These are the activations of a small neural network, seen along a few directions. Each row is one input.
In each table, some parts of the input vary, and every possible input appears once, in random order.
Descriptions start from the smaller parts, as in this example, which fits no table here: one of 6 places along a line, together with either a single point or one of 9 places around a ring or (one of 3 separate values, together with one of 5 places around a ring).
Shared parts are said once, and a part with two or three values counts as separate values.
In the rows, zero is written as 128.

Rows:
R1: [167  63 151  48 112 213 109 146 127 169  80  44 103  76]
R2: [101 156 123 137  70  40 137  34 150 106  50 143  75 197]
R3: [152  71  84  38 177 134  61 140  37  90  63  76 112 128]
R4: [117  96  33  79 144 126 105 140  85  79  16  30 114 102]
R5: [ 95 127 125 221 119 168 216 166 150 123 137 158 156 105]
R6: [160 145  84 153  90 175 131 160 100 165  60  38 133  81]
R7: [138  73  88 114 105 181 128 146 126 136  16  15 123  83]
R8: [113 156 109 192 127 188 158 147  94 162 121  53 124  65]
R9: [136 173  27 117 124 120 109 147  58 104  64  54 127 101]
R10: [128 128 108 142 201  81 109 175  84  67 190 145 136  84]
R11: [150 138 144 110 142 198 165 144 118 202 180  62 123  70]
R12: [112 115 182 140  88 163 176 134 203 146 188 139 150 174]
R13: [ 93 187  55 157 160 136 134 145  57  93 128  87 114  75]
R14: [112 131 126 146 168  99 152 151  86  58 185 209 174 113]
R15: [116 129 202  93  96  88  72  81 183 160 153 215 162 190]
R16: [220 115  96  57 184 156  60 139  82 189 138 117 132 105]
R17: [100 158  72 193 166 113 136 169 113  51 152 123 121  61]
R18: [180  42 111  34 179 176  33 118  87 160  99  97 126 105]
R19: [167  89 135 123 211 114 102 148 127 139 216 145 157  86]
R20: [ 88 162  86 190 147 127 193 150 119  46 144 188 158 102]
R21: [121 100 164 154 132 159 214 161 163 167 186 154 173 107]
R22: [134  91 148 125 172 118 146 132 126 140 212 210 194 117]
R23: [ 96 142 140 204  83 163 187 133 194 110 132 137 138 176]
R24: [ 96 177 109 167 103 122 174 111 155  36 135 170 143 171]
R25: [179 143  73  72 170 114  71 160  25 112 102 104 120 118]
R26: [ 85 200 151 138  93  76 150  84 175  76  66 171 126 189]
R27: [101 171 186 107 111  60  94  85 147  86 112 210 145 203]
R28: [ 86 166 175 175  70 118 161 119 215 148  65 145 106 194]
R29: [ 92 141 215 114  63 127 136 126 223 182 127 159 117 193]
R30: [129 151  94 110 200 113  98 149  28 106 166 119 122  93]
R31: [130  88 179  89  76  72  57  33 164 176 140 194  88 190]
R32: [198 140 133  76 109 203 127 163 118 204 122  61 110  79]
R33: [106 123 152 172  47  78 148  79 197 172  49 120  51 203]
R34: [116 122 119 233 138 153 160 178 144 128 143  89 130  58]
R35: [109 107 189 110  44  97 117  91 205 207 111 143  36 199]
R36: [151 102 159 157 154 155 171 170 161 168 194  91 136  69]
R37: [118 144 151 131 122  96 130 111 122  45 177 199 162 183]
R38: [174 119 110  87 214 147  99 124  86 180 196 119 145  93]
R39: [112 132 162 101  93  37  79  31 124 113  93 185  79 204]
R40: [142 106 167 113 117 118 116  99 163 121 211 200 179 178]
What is each input in this table made of?
> one of 5 places around a ring, together with one of 8 places along a line
Changing only the place on the line of 8 turns R17 into R2. The same change can be made to R10. Which row results?
> R39
Which other rows does R29 become when the place on the line of 8 takes its other values? List them by row number.
> R1, R11, R12, R21, R32, R35, R36
Which other rows does R6 become when the place on the line of 8 takes its other values? List them by row number.
> R5, R7, R8, R23, R28, R33, R34

Rows:
R41: [144 106 159  88 131 111  91  98 131 146 145 175 141 155]
R42: [125 137 136 123 147  94 127 111 120 104 167 197 157 157]
R43: [ 94 154 131 148  89 103 146 104 141 101  97 142 111 163]
R44: [ 97 157 156 177 123 125 173 145 163 114 165 164 145 128]
R45: [122 120 147 153  74 130 148 106 183 163  94 123 110 156]
R46: [131 110 164 117 118 129 122 111 159 150 167 151 126 150]
R47: [ 95 153 134 191  95 121 169 120 167 115 119 145 134 146]
R48: [130 119 148  82 107  96  80  97 142 133  89 132 105 171]
R49: [115 143 148 153 135 112 151 125 146 104 185 174 147 139]
R50: [117 120 149 107  84 116 124  93 157 151  74 115  90 167]
R51: [120 125 172 146 104 135 152 135 174 158 148 141 124 142]
R52: [173 102  55  91 182 224 128 205  52 119 103  23 163  33]
R53: [114 152 126 125 118  83 107 105 127  85 114 165 120 171]
R54: [182 137  51  97 192 180  95 178  26 170 120  22 114  26]
R55: [160  85  45 121 220 160 106 188  33 107 134  51 134  16]
What is each input in this table made of?
> either one of 3 separate values or (one of 2 separate values, together with one of 6 places around a ring)

Rows:
R56: [121 119  90 127 114 147 135 140 117 115  56  59 100 112]
R57: [125 104 145 161 163 149 171 159 143 118 205 167 177  98]
R58: [110 166 108 188 147 118 171 136 115  94 183 161 151 112]
R59: [115 158 141 173 160 134 166 161 127 117 212 159 152 100]
R60: [141 141  91 136 116 153 132 140 104 156  77  63 107  99]
R61: [169  81 127  65 158 143  84 128 103 144 142 127 142 122]
R62: [159 130 125  76 160 121  75 134  91 148 139 120 124 117]
R63: [153  88 122 108 125 189 129 150 131 169 108  65 130  93]
R64: [ 92 142 111 191 149 106 163 152 132  54 152 163 156 116]
R65: [ 96 111 210 138  47  55 114  43 226 175 108 187  68 226]
R66: [149 138  97  89 147 109  89 102  77 123 116 123 119 130]
R67: [148 132 119 121 126 171 125 158 117 173 103  61 111  86]
R68: [130 113 102  86 145 100  78 117  87  92  81 123 117 134]
R69: [ 85 171 203 134  35  97 159  72 221 114 110 215 138 248]
What is each input in this table made of?
> either one of 2 separate values or (one of 3 separate values, together with one of 4 places along a line)
Which other rows does R64 become when the choice among 3 separate values takes its other values? List them by row number.
> R56, R68

Rows:
R70: [158 154  56 156 202 171 156 200  48 113 181  85 164  39]
R71: [150 108  54  99 139 177 115 144  59 130  58  15  96  69]
R72: [203  91  88   9 199 136  20 116  32 184 116  66 111  80]
R73: [146 110 203  50  83  56  50  45 163 164 135 212  94 238]
R74: [152 116  57  99 220 148 115 181  34  57 137 109 168  59]
R75: [ 83 162 211 186  89 102 178 103 204 142 194 213 129 170]
R76: [157 130  92 138 194 187 145 206  67 148 180  61 145  16]
R77: [176  78  89 102 165 206 119 175  78 175 109  44 145  49]
R78: [153 128  45 148 211 153 124 187  41  70 158 100 172  33]
R79: [109 110 198 141  60 119 153  87 219 172 119 191 134 199]
R80: [ 69 140 174 135 107  55 141  90 170  49 148 241 150 219]
R81: [ 81 187 174 201  96  86 187  95 189 111 193 228 146 192]
R82: [101 107 210 164  85 109 160  98 231 156 177 196 121 189]
R83: [ 71 157 165 193 103  63 150  87 180  64 170 235 155 192]
R84: [171  77  94 117 191 192 128 195  92 162 164  46 137  30]
R85: [167 110  89  84 147 208 108 178  84 149  84  20 131  68]
R86: [138 140  40 116 146 144  91 152  52 122  38  23  80  74]
R87: [ 91 142 165 138  34  85 151  61 201 129  64 151  89 214]
R88: [ 78 169 160 163  46  43 127  66 191 119  41 160  72 218]
R89: [105 145 193 122  44 121 141  92 223 143  95 163 122 213]
Changing only one part turns R87 into R71. The same change can be made to R88. Which row results?
> R86
What is each input in this table made of?
> one of 2 separate values, together with either a single point or one of 9 places along a line

Rows:
R90: [118 123 172 110 102 104 124  93 163 134 137 181 131 182]
R91: [140 138 111 115 164 119 118 136  92 107 165 143 141 117]
R92: [128 134 124 117 103 127 122 123 133 145  74  99 104 139]
R93: [140 108 119 124 157 150 129 156 111 136 146 102 130  88]
R94: [147 112 100 127 136 162 133 148 112 142 110  84 132  96]
R95: [124 125 138 122  98 109 114  95 143 152  97 122  95 153]
R96: [ 83 162 144 221 111 132 209 150 176  99 170 164 153 126]
R97: [129 122 115 113 166  97 101 123  96  87 149 165 147 129]
R98: [144 133 118 126 161 145 122 148 100 135 159 125 148  93]
R99: [130 127 108 118 113 157 128 136 118 133  83  72 112 111]
R100: [125 126 159 114  98 106 108 100 164 138 119 151 115 173]
What is each input in this table made of?
> either a single point or one of 10 places along a line
